Each row below is a small network's average activation on inputs in which a field has the value named, seen along a few directions.
Values that are neighbours, or in one group, have similar rows; names and order tell nothing.

Other fields vary at random and push rows far along one fixed direction, the same in every table; ignore that.

Field J:
j1: |  1.771 |  1.954 | -0.750 | -0.864 |  0.503 | -1.414 | -1.531 | -0.949 | -0.251 | -2.065 |  4.781 | -2.469 |  1.141 |  0.766 | -0.830 | -2.934 | -1.285 |  2.562 |  1.390 | -3.302 | -0.796 |
j3: |  4.433 |  2.005 |  2.385 | -0.834 |  2.864 | -3.664 |  1.702 | -4.553 |  4.133 | -3.612 |  3.855 | -3.358 |  0.851 |  1.478 | -1.114 | -3.571 | -0.594 |  2.421 | -0.143 | -3.611 | -1.940 |
j4: | -6.333 | -2.441 | -0.998 |  0.198 | -2.880 |  4.034 |  0.815 |  5.455 | -3.603 |  4.386 | -7.190 |  4.939 | -1.983 | -2.908 |  1.355 |  5.427 |  2.146 | -5.367 | -0.159 |  5.274 |  2.348 |
j6: | -2.657 | -1.431 | -0.719 |  0.685 | -2.176 |  2.371 | -1.308 |  2.522 | -0.071 |  0.766 | -2.525 |  1.820 | -0.628 | -1.784 | -0.504 |  2.122 |  0.053 | -1.581 | -0.526 |  2.969 |  0.621 |
j5: | -1.600 |  0.652 | -1.563 |  2.355 | -4.797 |  3.743 | -3.191 |  4.889 | -4.394 |  1.526 | -1.001 |  1.014 | -1.117 | -2.647 |  0.028 |  0.501 | -0.812 | -2.447 | -0.252 |  3.232 |  1.962 |
j7: |  1.270 | -2.284 |  0.739 | -0.112 |  0.136 | -2.532 |  2.246 | -1.228 |  2.788 |  0.334 | -3.545 |  0.649 |  2.291 |  0.757 | -1.332 | -0.989 |  0.987 |  0.454 | -1.173 | -1.371 | -0.532 |
j2: |  3.114 |  1.545 |  0.905 | -1.428 |  6.351 | -2.539 |  1.266 | -6.136 |  1.398 | -1.335 |  5.625 | -2.594 | -0.555 |  4.339 |  2.395 | -0.556 | -0.495 |  3.959 |  0.862 | -3.191 | -1.662 |
J is arranged as a star with 3 arms.
- How many steps from neighbour to neighbour lead from j1 to j7, at the fewest? => 3
- Name the neighbours of j4, in listed order. => j6, j2

Field S:
s2: |  5.096 |  2.711 |  0.614 |  0.270 |  0.344 | -2.532 | -1.128 | -2.252 |  0.092 | -3.355 |  5.798 | -4.381 |  1.854 |  1.429 | -1.976 | -5.599 | -2.001 |  3.882 | -0.015 | -4.265 | -1.412 |
s7: | -2.892 | -2.312 |  0.922 | -1.255 | -0.647 | -1.182 |  3.473 |  1.382 |  2.437 |  1.484 | -6.263 |  3.072 |  0.492 | -1.713 | -0.622 |  2.163 |  2.395 | -3.412 | -0.192 |  0.879 |  0.436 |
s8: |  4.301 |  0.705 |  0.348 | -0.583 |  4.250 | -1.769 |  0.649 | -5.243 |  2.615 | -1.375 |  4.565 | -2.220 |  0.317 |  3.871 |  1.236 | -1.247 | -0.604 |  3.777 | -0.097 | -2.132 | -1.531 |
s11: |  2.123 | -1.173 | -0.341 |  1.473 |  0.503 | -1.500 | -0.474 | -1.558 |  0.104 |  1.098 | -0.388 | -0.425 |  1.223 |  2.540 |  0.769 | -0.250 | -0.480 |  1.416 | -1.287 | -0.479 | -0.039 |
s10: | -3.562 | -3.969 |  0.492 |  2.015 | -3.534 |  1.316 |  0.741 |  3.735 | -0.743 |  2.821 | -8.617 |  3.660 |  0.409 | -2.315 | -1.244 |  2.722 |  1.144 | -3.006 | -2.452 |  3.768 |  1.238 |
s6: | -1.268 | -0.209 | -0.995 |  1.395 | -3.210 |  2.319 | -0.661 |  3.599 | -3.887 |  2.185 | -2.414 |  2.030 |  0.175 | -1.296 |  0.636 |  0.607 |  0.536 | -1.342 | -0.041 |  1.643 |  1.781 |
s1: |  1.112 |  2.766 |  0.201 | -0.457 |  2.065 | -0.891 | -0.625 | -1.490 | -2.487 | -0.781 |  4.503 | -2.433 | -0.985 |  0.977 |  1.323 | -1.498 | -0.891 |  1.094 |  1.394 | -2.322 | -0.177 |
s3: |  0.377 |  1.146 | -0.645 | -0.786 | -1.110 |  0.370 | -0.145 |  0.866 |  1.313 | -1.119 |  0.477 | -0.613 | -0.575 | -1.642 | -1.452 | -1.330 | -0.360 | -1.645 |  0.707 |  0.118 | -0.207 |
s9: | -3.560 | -1.642 | -1.060 | -0.128 | -0.466 |  3.518 | -1.388 |  1.857 | -2.064 |  1.491 | -1.522 |  1.621 | -1.528 | -1.507 |  0.509 |  2.594 |  0.385 | -0.885 |  0.221 |  2.641 |  0.664 |
s4: | -0.740 |  0.508 | -0.283 | -1.112 |  3.137 | -1.182 | -0.382 | -2.331 |  1.695 | -1.066 |  2.886 | -0.220 | -0.354 |  1.892 |  1.180 |  1.476 | -0.700 |  2.244 |  1.170 | -1.091 | -0.979 |
s5: | -0.986 |  1.468 |  0.748 | -0.832 | -1.333 |  1.532 | -0.060 |  1.434 |  0.925 | -1.383 |  0.974 | -0.090 | -1.028 | -2.236 | -0.360 |  0.361 |  0.576 | -2.121 |  0.593 |  1.241 |  0.226 |
S is arranged as a line.
- How many steps from neighbour to neighbour lead from s1 to s11, at the fewest? => 4
- Name the neighbours of s3, in listed order. => s2, s5
- Name the neighbours of s7, in listed order. => s10
